These are the activations of a small neural network, seen along a few directions. Each row is one input.
Each table varies a few parts of the input and shows all the possible inputs, shuffled.
Descriptions start from the smaller parts, as in this example, which fits no table here: one of 3 separate values, together with either a single point or one of 9 places around a ring or (one of 4 places along a line, together with one of 8 places around a ring).
Shared parts are said once, and a part with two or three values counts as separate values.
In the rows, zero is written as 128.

Other details of the inputs shift rows strongly along three fixed directions, in all tables alike. That doesn't count.

A family of inputs:
row 1: [121 123 134 154 108 162 125 127 168 175 184 152 140 130 139]
row 2: [139 130 131  93 153  91 130 157  66  66  55  77 114 131  98]
row 3: [136 137 132 123 133 127 134 135 213 174 129 131 163 120 154]
row 4: [136 137 135 122 133 124 136 139 208 169 128 130 166 121 151]
row 5: [127  97 171 212 107 155 108  48  74 103 222 153 107 148 143]
row 6: [142 124 168 144 142 113 125  92 140 110 139 120 141 124 143]
row 7: [152 117 183 182 135 107 132  63 133  93 150 118 145 125 172]
row 8: [146 143 109  90 143 125 168 128 214 174  85 167 145 104 158]
row 9: [125 149 103  93 152 112 123 121 206 170 114 124 160 114 155]
row 10: [126  96 173 212 106 156 111  46  75 102 221 152 108 144 143]
row 11: [116 137  99  80 160 128 122 120 207 191 123 116 165 118 143]
row 12: [ 95 130  81 117  88 173 116 217 103 167 148 151 106 135  72]
row 13: [122 125  85 114  78 175 159 187 104 152 127 191  87 130  91]
row 14: [169 118 209 169 142  94 135  68 131  75 127 106 145 129 165]
row 15: [ 92 133  77 118  94 164 112 181  88 151 150 148 105 139  86]
row 16: [147 134 112 104 129 137 168 120 213 176 106 177 141 111 157]
row 17: [ 74  98  69 163  72 218  99 150  32 162 223 163  72 160  76]
row 18: [138  99 187 196 114 146 112  58  83  96 200 143 110 149 136]
row 19: [146 144 147  98 141  88 126 160  73  58  58  89 112 126 101]
row 20: [135 127 131  95 148  94 130 156  59  65  64  80 118 136  93]
row 21: [143 140 112  87 134 128 162 132 213 172  92 168 143 106 158]
row 22: [100 147  80  83 103 155 115 210 114 157 118 132 109 123  76]
row 23: [147 112 175 176 142 106 125  59 114  90 152 124 134 137 160]
row 24: [152 135 147 138 129  81 142 173  76  53  57  91 118 122 118]
row 25: [126 123 116 109 146  98 127 145  56  71  72  86 116 136 104]
row 26: [122 150 107  96 158 110 127 114 206 168 114 123 161 118 159]
row 27: [132 145 116 118 142 108 139 138 220 170 112 122 168 109 166]
row 28: [102 116 111 125 134 164 114  93 150 180 182 137 135 141 131]
row 29: [143 151 132  78 143  83 128 181  91  73  41  86 118 119  97]
row 30: [127 143 123  92 147 123 121 116 201 171 128 130 161 126 145]
row 31: [124 146 109 105 161 103 133 128 217 170 109 123 167 109 164]
row 32: [145 127 163 145 145 103 120  66 117  90 133 115 135 129 152]
row 33: [136 132 125  85 151  89 129 166  71  77  49  74 118 125  92]
row 34: [ 84 121  92 139  69 205 104 173  53 156 201 164  77 149  65]
row 35: [171 116 175 144 132 116 164  64 131  91 111 160 117 120 160]
row 36: [147 142 138 124 138  75 147 184  89  61  43  86 123 114 119]
row 37: [103 131  96 118  97 161 116 199 109 155 142 144 105 127  83]
row 38: [136 102 187 191 119 143 116  61  82  95 196 141 114 146 137]
row 39: [112 135  96  96 168 117 127  96 201 176 120 112 163 121 160]
row 40: [108 117 112 163 112 166 113 101 160 179 206 165 130 135 147]
row 41: [148 137 143 133 128  80 143 180  78  57  57  92 120 120 115]
row 42: [135 109 155 150 154 112 119  43 107  99 147 106 134 138 153]
row 43: [144 124 165 155 144 109 118  55 114  89 143 118 131 135 156]
row 44: [ 90 125  63 110 108 161 115 178  84 157 138 129 105 134  86]
row 45: [100 136  86 120  78 173 124 231 117 171 143 144 111 123  78]
Each input here is: one of 5 separate values, together with either a single point or (one of 2 separate values, together with one of 4 places along a line).
- The inputs of row 32 and row 43 match in every part but the choice among 5 separate values. If row 7 is changed in the same way as row 32 into row 43, which row does it become? => row 24
- Which other rows does row 29 become when the choice among 5 separate values takes its other values? List them by row number. => row 19, row 22, row 30, row 34
- Which other rows does row 1 become when the choice among 2 separate values takes its other values? List them by row number. => row 36
- Which other rows does row 25 become when the choice among 2 separate values takes its other values? List them by row number. => row 20
